These are the activations of a small neural network, seen along a few directions. Each row is one input.
Each table varies a few parts of the input and shows all the possible inputs, shuffled.
Descriptions start from the smaller parts, as in this example, which fits no table here: line(4) and (point or line(11) or (values(2) and ring(8))).
Shared parts are said once, and a part with two or three values counts as separate values.
In the rows, zero is written as 128.

Other details of the inputs shift rows strongly along two fixed directions, in all tables alike. That doesn't count.
To show where, the next rows are all for the same input, with only those details redrawn:
[137  97 113 172 152  91 118 115 128 126 149 124 121 124]
[120 185 130 118  92 179 151 152 115  97  96 142 138 115]
[125 157 126 134 107 160 140 147 107 104 111 138 125 115]
[133 117 125 156 126 126 122 138  95 114 131 132 106 118]
[131 124 116 157 137 115 130 122 134 119 135 127 131 120]
[136  98 113 171 152  90 119 114 132 127 149 124 121 124]
[133 123 104 160 160  89 133  97 183 126 143 122 158 125]
[128 142 131 141 103 160 132 152  86 104 115 137 107 118]

Rows:
x1: [131 136 113 132 129 124 124 107 171 120 120 147 143 135]
x2: [124 145 109 116 114 152 120 138 124 111 109 153 128 121]
x3: [159  66 153 142 157  93 102 139 100 164 167 120 105 130]
x4: [116 159 159  99  95 197 122 166  80 146 110 123 101 107]
x5: [130 102 120 141 122 125  97 146  85 114 135 151  92 130]
x6: [131 116 129 116 104 152 125 159 105 110 124 153  95 128]
x7: [137 127 125 146 120 117 135 126 146 118 126 124 129 119]
x8: [127 145 145  81 141 131 161 104 174 146 132 121 186 127]
x9: [119 131 108 131 132 116 130 108 165 121 113 132 152 155]
x10: [124 150 131 137 109 127 143 132 152 111 119 130 140 124]
x11: [118 145  91 115 134 118 138 114 158 122 119 131 155 146]
x12: [127 140 127 126  96 141 146 150  96 107 110 117 110 130]
x13: [133 112 123 134 121 124 149 148 100 113 131 117 102 140]
x14: [118 121 110 127 126 107 125 127 152 119 117 124 138 147]
x15: [133 108 115 156 141 112 138 123 140 138 135 133 114 112]
x16: [125 123 128 108 162 104 112  90 141 140 154 107 153 118]
x17: [129 128 104 126 114 138 117 131 118 122 118 153 121 117]
x18: [144 112 154 124 145  83 111 121 128 156 136 116 142 128]
x19: [118 182 129 117  93 178 165 139 129 101  89 125 143 141]
x20: [141 128 108 147 133 125 135 119 138 124 126 130 133 109]
x21: [121 122 125 141 113 131 113 124 118 121 126 152 112 145]
x22: [119 140 169  76  80 207 122 181  60 117 117 124  96 120]
x23: [142 116 117 140 141 113 151 119 174 124 133 129 139 114]
x24: [119 116 157 105 115 123 111 125  89 131 141 107 114 122]
x25: [121 115 125 161 137 115 134 134 130 129 133 127 114 121]
x26: [122 117 152 117 137 129 110 102 101 134 148 113 115 136]
x27: [121 137 107 104 127 128 152 133 167 117 120 132 144 150]
x28: [137  97 126 159 147  97 137 124 155 123 148 125 126 128]
x29: [128 146 107 127 120 135 150 133 116 112 115 120 131 134]
x30: [147 106 142 161 109 143 119 139  71 113 133 136  74 127]
x31: [123 155 150  95 131 108 138  99 165 144 133 119 176 127]
x32: [124  95 129 147 111 110 100 143  94 117 137 143  90 135]
x33: [107 119 152 113 125 158 110 139 100 152 135 107 100 117]
x34: [117 105 148 119 161  99 126 108 115 166 147 123 127 124]
x35: [136 140 128 127 118 145 157 138 157 111 119 135 137 119]
x36: [137 131 126 140 105 133 135 135 128 116 118 132 123 111]
x37: [144  86 140 150 140  85  85 120 120 158 168 101 116 127]
x38: [128 138 117 147 127 129 136 126 133 115 125 130 137 118]
x39: [141 150 162 109  99 153 116 155  95 142 115 125 131 118]
x40: [136 149 142 109 119 162 100 147  87 135 128 119 119 112]
x41: [126 132 120 127 124 134 165 138 150 113 119 118 143 137]
x42: [128 152 131 145 118 143 144 120 144 110 118 137 138 133]
x43: [126 133 112 148 148 113 149 112 184 132 128 126 147 117]
x44: [128  99 141 133 154 113  89  95 129 146 159 103 121 140]
x45: [132  93 120 160 130  91 126 131 110 123 138 109 108 139]
x46: [123  96 107 140 128 113 107 140  82 120 130 134  99 144]
x47: [125 132 109 139 131 119 142 128 129 116 121 116 139 130]
x48: [147  94 173 111 131 132 115 165  54 141 141 135  92 129]
x49: [114 168 153  62 116 172 153 132 150 122 127 119 161 126]
x50: [117 146  95 121 140 125 143 110 199 137 118 144 159 120]
x51: [119 155 131  93 137 154 108 120 135 132 131 109 155 116]
x52: [144 116 114 161 143 107 134  98 162 132 135 129 133 125]
x53: [112 111 103 137 143 105 127 129 146 131 126 126 130 147]
x54: [106 180 117 102 103 171 148 143 168 114  94 157 151 119]
x55: [122 104 115 124 131 114 133 139 134 119 129 132 120 149]
x56: [108 127 118 133 121 132 125 139 133 127 121 153 120 129]
x57: [143 164 152 114 140 151 124 110 146 148 110 128 158 138]
x58: [127 109 169 120 132 134 115 158  49 158 124 136  88 123]
x59: [133 113 149 127 162  97 119  79 128 153 151 121 137 141]
x60: [129 136 158 118 129 158 118 157  84 160 118 129 110 118]
x61: [127 141 114 120 110 130 129 123 163 119 111 145 141 121]
x62: [114 165 123 101 110 151 150 139 185 107 110 153 162 135]
x63: [130 115 118 134 119 111 111 129 137 119 130 141 115 129]
x64: [135 157 145 118 126 151 115 108 144 144 131 117 143 133]
x65: [131  93 110 144 135 103 113 121 105 127 138 128  94 159]
x66: [140  98 118 158 138 107 131 124  99 124 140 113  94 151]
x67: [152  79 162 136 145 115  82 152  11 150 146 128  67 122]
x68: [135 135 127 137 104 155 130 150  86 107 113 138 105 109]
x69: [115 146 103 135 149 113 168 113 180 130 126 112 155 137]
x70: [149 122 121 138 183  81 105  93 174 166 151 113 176 123]
x71: [130 133 111 132 118 135 124 113 148 124 117 149 131 129]
x72: [120 189 150  72 118 166 140 128 106 121 102 136 157 112]
x73: [105 174 119 117 112 163 171 146 146 114  95 125 150 131]
x74: [111 104 136 124 172  91 121  91 153 165 165 106 141 123]
x75: [125  97 106 141 136  84 115 119 135 127 138 122 118 150]
x76: [147 111 153 132 162  98 110 101 119 159 141 128 133 144]
x77: [112 122 108 123 124 130 134 143 110 126 121 133 102 144]
x78: [127 183 144  77 106 182 148 140 179 136 120 119 179 122]
x79: [127 128 119 113 110 150 134 149 131 117 113 154 117 119]
x80: [124 114 131 121 150  90 106  92 185 151 159  93 165 127]
Question: The inputs of x39 and x3 match in every part but one. If x36 is changed in the same way as x39 into x3, which row does it become?
Answer: x23
Question: The inputs of x56 and x5 match in every part but one. If x34 is changed in the same way as x56 into x5, which row does it become?
Answer: x72
Question: The inputs of x31 and x59 match in every part but one. If x37 is changed in the same way as x31 into x59, which row does it become?
Answer: x64
Question: What is each input in this table made of?
Answer: values(5) and (ring(6) or (values(2) and line(5)))
Question: Which other rows does x33 become when the ring(6) part takes its other values? List them by row number.
Answer: x4, x34, x58, x60, x74
Question: Which other rows does x67 become when the values(5) part takes its other values? List them by row number.
Answer: x18, x48, x58, x76

Rows:
x81: [112 130 143  94 128 134 130 127 112 140 132 112 128 145]
x82: [130 123 108 160 130 122 148 142 151 119 127 137 128 114]
x83: [131 156 119 145 117 132 140 122 127 107 105 133 138 129]
x84: [131 146 154 131 120 154 116 132  75 130 126 103 110 113]
x85: [137  46 128 145 152  69  91 114 140 145 181 113 107 146]
x86: [114  98 107 132 115 123 141 148 109 107 132 136  94 141]
x87: [123 146 117 138 112 144 173 148 138 100 109 128 130 122]
x88: [146 111 156 125 156 108 139 126 126 158 141 118 135 128]
x89: [124 175 169  99  96 189 153 154  72 121 101 115 120 121]
x90: [128 115 102 143 138 106 109 106 154 120 129 150 131 138]
x91: [139 166 148 104 149 135 140 110 178 153 125 128 181 104]
x92: [136  42 147 130 162  70  95 123  86 171 172 118  90 150]
x93: [142  66 119 183 134  95 120 139  49 113 145 115  61 136]
x94: [114 176 121  88 144 137 119  92 206 147 128 126 201 120]
x95: [120 142 122 116  80 179 117 176  82 105  97 162  86 123]
x96: [112 116 110 128 106 143 129 161 112 113 115 145  96 129]
x97: [138 151 151 123 122 160 111 132  97 138 125 126 133 101]
x98: [102 194 117  79 144 138 143  81 221 140 119 111 216 137]
x99: [126  59  93 162 161  59 112 110 127 129 162 113 104 158]
x100: [113 161 120 107  91 160 129 147  97  96  93 147 118 146]
x101: [137  90 130 118 178  70  97  93 176 173 168 124 153 132]
x102: [140 153 172 117  66 195 139 176  67 106 109 126  97 106]
x103: [138 151 109 151 129 131 141 121 174 123 115 145 147 111]
x104: [137 162 109 151 143 121 140  92 198 119 115 142 171 122]
Question: The inputs of x102 and x85 match in every part but one. If x88 is changed in the same way as x102 into x85, which row does it become?
Answer: x92
Question: What is each input in this table made of?
Answer: values(2) and (point or ring(5) or ring(6))
Question: Which other rows does x96 become when the ring(6) part takes its other values? List them by row number.
Answer: x86, x90, x95, x99, x100
